Each row below holds a small network's activations on one input, seen along a few directions.
In each table, some parts of the input vary, and every possible input appears once, in random order.
Descriptions start from the smaller parts, as in this example, which fits no table here: line(6) and (point or ring(11) or (values(3) and ring(8))).
Shared parts are said once, and a part with two or three values counts as separate values.
In the rows, 100 means zero.

Other details of the inputs shift rows strongly along two fixed directions, in all tables alike. That doesn't count.

A family of inputs:
row 1: 90 141 70 120 139 109 83 138 79 106 117
row 2: 77 64 93 138 68 124 145 56 177 135 119
row 3: 83 84 98 25 85 104 105 101 67 79 94
row 4: 114 91 115 115 99 96 129 113 112 117 90
row 5: 108 115 104 143 115 115 101 147 55 91 110
row 6: 100 57 107 54 105 102 80 68 82 48 82
row 7: 67 104 79 115 61 132 136 50 174 144 117
row 8: 80 95 102 30 89 68 93 82 74 101 103
row 9: 133 147 96 109 138 98 110 138 77 121 104
row 10: 136 112 104 139 110 106 99 147 59 114 96
row 11: 100 120 99 150 125 81 78 121 64 116 115
row 12: 109 99 77 138 36 103 140 69 183 89 71
row 13: 105 125 73 106 115 108 94 120 107 133 98
row 14: 105 126 120 121 109 125 70 110 114 75 108
row 15: 100 41 96 56 103 75 93 108 99 104 86
row 16: 120 127 122 124 99 111 65 94 107 91 123
row 17: 145 109 117 130 109 118 90 98 99 90 87
row 18: 64 99 99 37 98 87 101 97 87 87 87
row 19: 121 138 70 151 105 77 90 136 84 48 100
row 20: 110 81 98 20 80 96 102 102 72 102 81
row 21: 118 71 132 43 94 83 69 86 99 70 77
row 22: 124 115 106 145 104 100 96 130 49 108 125
row 23: 134 135 123 140 126 99 65 105 78 83 125
row 24: 91 91 75 103 81 140 148 65 186 148 95
row 25: 62 64 116 53 92 71 94 107 77 76 81
row 26: 133 112 118 134 103 113 87 82 89 84 115
row 27: 98 84 100 27 75 90 101 84 61 96 110
row 28: 94 112 111 138 99 85 103 106 86 116 111
row 29: 123 113 123 107 92 118 75 97 131 98 90
row 30: 69 112 101 106 75 143 170 67 172 118 102
row 31: 86 151 79 121 142 106 86 128 73 106 104
row 32: 110 81 81 66 62 42 84 88 87 46 96
row 33: 129 125 114 142 132 121 79 117 71 65 106
row 34: 94 106 126 123 92 133 104 76 144 76 99
row 35: 112 118 97 144 130 87 80 138 73 123 85
row 36: 80 94 76 110 78 133 146 48 176 142 124
row 37: 97 122 101 104 90 111 142 75 126 125 122
row 38: 57 62 107 65 96 79 88 100 86 84 81
row 39: 93 104 113 130 117 103 126 125 94 93 108
row 40: 88 51 100 61 89 72 81 113 95 106 79
row 41: 89 86 87 134 127 108 107 124 104 100 114
row 42: 105 81 105 138 67 144 128 19 161 102 100
row 43: 127 59 107 60 101 97 80 68 89 74 68
row 44: 76 96 91 138 112 105 94 129 101 102 106
row 45: 102 131 67 116 154 111 94 135 82 104 124
row 46: 109 105 116 132 106 87 120 109 88 110 123
row 47: 91 97 100 33 94 78 98 98 91 111 74
row 48: 75 93 91 40 95 75 86 75 84 108 103
row 49: 90 62 117 49 87 62 91 107 81 100 68
row 50: 91 97 94 140 102 90 89 113 96 119 122
row 51: 85 91 90 34 100 81 88 91 94 115 73
Each input here is: values(3) and (point or line(4) or (values(2) and line(6))).
Changing only the values(3) part turns row 41 into row 15. The same change can be made to row 38. Which row results?
Answer: row 35
Changing only the values(3) part turns row 1 into row 13. The same change can be made to row 5. Which row results?
Answer: row 10
Which other rows does row 31 become when the values(3) part takes its other values? List them by row number.
Answer: row 48, row 51
Which other rows does row 15 become when the values(2) part takes its other values? List them by row number.
Answer: row 24

A family of inputs:
row 52: 67 58 102 53 79 79 101 84 120 90 94
row 53: 124 131 89 94 138 83 67 123 45 95 120
row 54: 102 70 111 68 94 78 94 98 83 103 87
row 55: 110 80 94 61 89 74 92 94 88 100 91
row 56: 89 61 109 49 73 81 99 76 115 105 83
row 57: 83 91 95 64 84 74 102 103 85 81 98
row 58: 106 92 102 56 84 78 101 101 85 93 87
row 59: 109 119 89 157 85 127 133 79 153 135 95
row 60: 104 84 94 56 94 89 90 104 92 93 79
row 61: 135 68 140 95 76 90 63 67 94 27 86
row 62: 120 145 76 143 135 83 80 151 49 95 122
row 63: 126 162 94 122 152 103 81 143 53 94 118
row 64: 112 138 89 151 144 80 70 149 53 101 120
row 65: 79 67 103 72 100 77 96 106 89 88 99
row 66: 124 141 101 134 158 102 74 142 50 105 124
row 67: 92 50 115 52 67 87 114 82 102 105 87
row 68: 75 68 103 73 99 83 89 106 88 87 92
row 69: 92 62 97 45 78 89 99 78 118 98 73
row 70: 81 90 96 65 90 76 100 101 86 80 92
row 71: 95 101 83 106 100 83 96 105 91 98 109
row 72: 92 61 108 48 68 79 100 77 114 105 88
row 73: 137 132 99 145 139 85 78 150 45 113 113
row 74: 127 116 99 102 139 75 67 144 56 101 103
row 75: 106 131 97 151 79 131 142 86 149 128 91
row 76: 80 86 108 34 77 97 109 66 108 89 91
row 77: 91 117 108 161 88 152 143 71 150 137 113
row 78: 90 89 108 56 101 88 82 85 89 97 104
row 79: 108 83 95 55 95 83 97 104 93 94 86
row 80: 119 50 141 77 62 103 70 53 121 26 74
row 81: 81 117 91 173 74 129 137 81 164 132 115
row 82: 118 129 88 93 147 93 61 128 51 91 109
row 83: 87 128 99 155 92 154 125 73 167 134 108
row 84: 81 89 96 61 95 79 102 107 92 78 93
row 85: 72 61 91 55 75 77 104 73 112 89 90
row 86: 76 64 105 73 98 87 95 110 83 87 92
row 87: 110 117 88 153 90 131 135 85 158 133 96
row 88: 111 87 109 103 108 98 106 117 88 109 95
row 89: 84 74 100 39 83 93 99 59 111 96 95
row 90: 99 116 98 156 88 136 124 89 159 135 92
row 91: 73 64 91 47 75 84 110 85 117 83 91
row 92: 136 130 100 143 150 90 79 155 52 110 108
row 93: 105 112 92 88 118 104 93 95 97 101 109
row 94: 75 59 116 43 85 109 103 75 106 96 91
row 95: 108 125 88 161 75 138 144 80 161 136 95
row 96: 112 126 96 155 144 88 84 153 42 100 118
row 97: 80 78 98 33 81 107 99 71 114 89 89
row 98: 170 129 128 173 120 98 49 117 57 38 111
row 99: 79 109 97 178 80 133 143 81 158 131 108
row 100: 168 126 129 169 130 101 49 121 64 35 106
row 101: 112 124 87 151 74 131 138 86 150 133 101
row 102: 72 66 91 51 70 81 108 79 111 86 90
row 103: 94 127 100 148 86 138 125 72 152 134 120
row 104: 86 79 98 34 72 97 105 66 108 94 101
row 105: 80 63 106 72 99 82 102 110 84 88 99
row 106: 122 163 93 124 151 108 74 144 51 93 111
row 107: 84 79 99 35 77 98 104 65 109 93 95
row 108: 95 143 97 149 78 148 145 71 157 127 113
row 109: 88 74 105 39 72 93 108 85 115 91 69
row 110: 83 116 81 161 90 132 128 87 157 120 100
row 111: 75 75 98 69 98 80 81 105 95 87 93
row 112: 94 115 107 152 86 145 139 76 140 134 118
row 113: 118 121 104 100 137 86 69 129 40 99 123
row 114: 77 89 95 62 94 84 96 107 91 77 86
row 115: 91 87 107 52 107 91 84 91 95 95 105
row 116: 122 133 89 88 143 92 72 133 50 88 115
row 117: 110 116 81 107 141 70 72 141 53 85 110
row 118: 86 48 115 51 77 97 108 87 108 101 75
row 119: 98 111 103 169 85 145 137 86 162 139 91
row 120: 92 115 108 156 93 155 144 77 155 134 113
row 121: 106 129 96 148 84 134 144 92 155 126 92
row 122: 106 122 80 105 135 81 69 147 50 81 103
row 123: 81 65 105 75 89 78 101 105 77 91 104
row 124: 124 143 102 138 153 99 72 136 44 107 123
row 125: 102 66 113 68 93 83 100 102 79 102 87
row 126: 89 118 105 150 97 150 126 79 149 129 107
row 127: 114 130 92 153 139 82 79 152 45 101 124
Describe the family of inputs behind these rows.
Answer: line(4) and (point or (values(3) and line(6)))
Changing only the line(4) part turns row 55 into row 59. The same change can be made to row 71. Which row results?
Answer: row 85
Changing only the line(4) part turns row 103 into row 115. The same change can be made to row 113. Which row results?
Answer: row 66
Start at row 105 and move only the line(6) part, one step at a time. The first step leads to row 65. Which rows follow, in order?
Answer: row 52, row 117, row 91, row 84
Which other rows does row 60 become when the line(6) part takes its other values? List them by row number.
Answer: row 69, row 90, row 109, row 118, row 119
Which other rows does row 77 become when the values(3) part takes its other values? List them by row number.
Answer: row 96, row 125

A family of inputs:
row 128: 89 111 78 52 112 77 93 116 62 110 103
row 129: 72 73 93 23 90 76 111 95 111 107 98
row 130: 101 71 106 102 97 87 117 95 98 92 98
row 131: 133 114 111 114 104 110 88 92 97 104 95
row 132: 121 112 80 136 121 87 87 149 60 94 99
row 133: 93 75 106 79 64 110 108 52 144 78 101
row 134: 102 62 124 35 74 94 95 69 109 80 73
row 135: 112 106 101 107 107 101 75 90 88 76 109
row 136: 100 94 106 161 104 122 132 96 126 115 102
row 137: 104 93 84 128 98 102 106 123 94 100 91
row 138: 112 105 94 113 132 56 63 142 46 94 97
row 139: 98 110 95 161 111 100 100 115 110 122 97
row 140: 105 123 86 76 148 71 79 152 51 107 114
row 141: 104 82 110 53 90 85 84 86 89 55 92
row 142: 113 97 86 113 130 84 72 155 43 88 93
row 143: 66 80 95 28 83 92 113 75 92 113 99
row 144: 77 126 78 124 88 133 140 84 141 146 103
row 145: 127 116 98 96 130 79 51 117 45 62 115
row 146: 121 115 109 92 137 87 57 130 46 59 100
row 147: 89 54 118 68 87 81 87 107 82 95 101
row 148: 95 134 80 126 129 124 112 119 111 142 110
row 149: 67 96 103 138 58 113 141 77 161 110 97
row 150: 101 139 76 124 121 115 116 116 112 138 114
row 151: 121 136 100 149 105 119 103 101 113 82 108
row 152: 86 119 103 153 109 102 103 124 98 102 103
row 153: 106 87 118 89 57 122 127 54 154 99 81
row 154: 82 115 101 152 88 105 118 107 123 105 103
row 155: 129 96 114 57 100 78 78 103 70 73 88
row 156: 80 100 81 71 86 108 127 84 136 132 102
row 157: 98 140 86 106 143 102 90 133 47 122 118
row 158: 95 128 86 108 136 100 103 134 93 124 114
row 159: 81 55 118 38 65 101 101 56 127 64 80
row 160: 89 88 111 151 73 127 129 89 144 127 108
row 161: 79 130 83 123 83 132 146 77 136 142 115
row 162: 99 162 73 163 132 131 117 125 98 145 115
row 163: 130 126 104 109 136 88 63 130 49 61 105
row 164: 76 70 96 113 54 95 131 63 163 119 84
row 165: 76 51 103 62 80 67 93 86 105 97 78
row 166: 83 100 84 68 111 103 106 103 107 126 100
row 167: 86 60 106 44 60 92 95 47 124 67 96
row 168: 104 98 106 139 85 102 111 109 110 114 115
row 169: 121 140 97 170 123 127 85 103 101 95 119
row 170: 102 124 88 85 155 80 78 156 53 111 114
row 171: 100 69 110 51 93 86 74 78 91 61 99
row 172: 73 122 81 123 93 137 137 86 140 147 100
row 173: 86 133 75 120 100 120 128 98 117 138 108
row 174: 128 99 119 65 122 83 63 120 51 76 86
row 175: 110 69 105 79 110 65 97 112 65 78 100
row 176: 80 86 95 144 62 109 135 68 167 128 88
row 177: 78 119 87 100 88 121 135 80 118 134 112
row 178: 123 106 113 74 103 85 75 106 71 66 98
row 179: 109 159 73 160 137 127 114 130 107 147 119
row 180: 87 127 101 171 101 110 115 117 116 109 105
row 181: 72 90 94 38 100 91 103 90 75 112 102
row 182: 119 119 113 117 102 113 92 99 100 85 99
row 183: 140 147 108 162 117 125 100 113 101 106 100
row 184: 94 102 117 129 64 146 131 56 170 105 91
row 185: 112 79 107 95 131 72 86 127 50 82 100
row 186: 135 129 110 143 111 124 94 97 106 115 99
row 187: 91 137 101 188 117 117 108 131 107 113 109
row 188: 87 73 107 140 71 125 153 65 160 115 95
row 189: 112 88 109 66 125 82 52 109 57 60 105
row 190: 83 62 87 97 53 106 134 81 143 103 82
row 191: 92 73 89 102 88 100 106 111 100 97 85
row 192: 117 113 101 123 107 109 87 92 104 79 114
row 193: 77 49 113 41 67 101 90 47 125 72 90
row 194: 102 133 82 106 128 91 107 134 93 122 118
row 195: 112 89 110 102 114 74 74 137 51 94 113
row 196: 113 64 117 31 68 85 91 62 107 86 82
row 197: 84 55 126 30 63 102 97 59 123 73 77
row 198: 118 101 106 86 129 86 55 113 58 64 109
row 199: 81 44 116 60 56 83 108 80 115 98 98
row 200: 125 85 118 54 110 85 63 99 65 87 86
row 201: 107 78 119 42 82 84 82 84 88 63 88
row 202: 126 87 114 63 91 89 82 83 89 90 89
Changing only one part turns row 167 into row 135. The same change can be made to row 133. Which row results?
Answer: row 171
Changing only one part turns row 154 into row 152. The same change can be made to row 141. Which row results?
Answer: row 159
Describe the family of inputs behind these rows.
Answer: line(5) and (line(4) or values(5) or line(6))
Which other rows does row 177 become when the line(4) part takes its other values? List them by row number.
Answer: row 129, row 150, row 173
Which other rows does row 198 become when the line(6) part takes its other values? List them by row number.
Answer: row 134, row 159, row 169, row 184, row 186
Start at row 190 and move only the line(5) part, one step at a time. The first step leads to row 132. Which rows follow, in order?
Answer: row 137, row 191, row 142
Which other rows does row 157 become when the line(4) part takes its other values? List them by row number.
Answer: row 148, row 170, row 172
Which other rows does row 149 become when the values(5) part takes its other values? List them by row number.
Answer: row 164, row 168, row 175, row 190
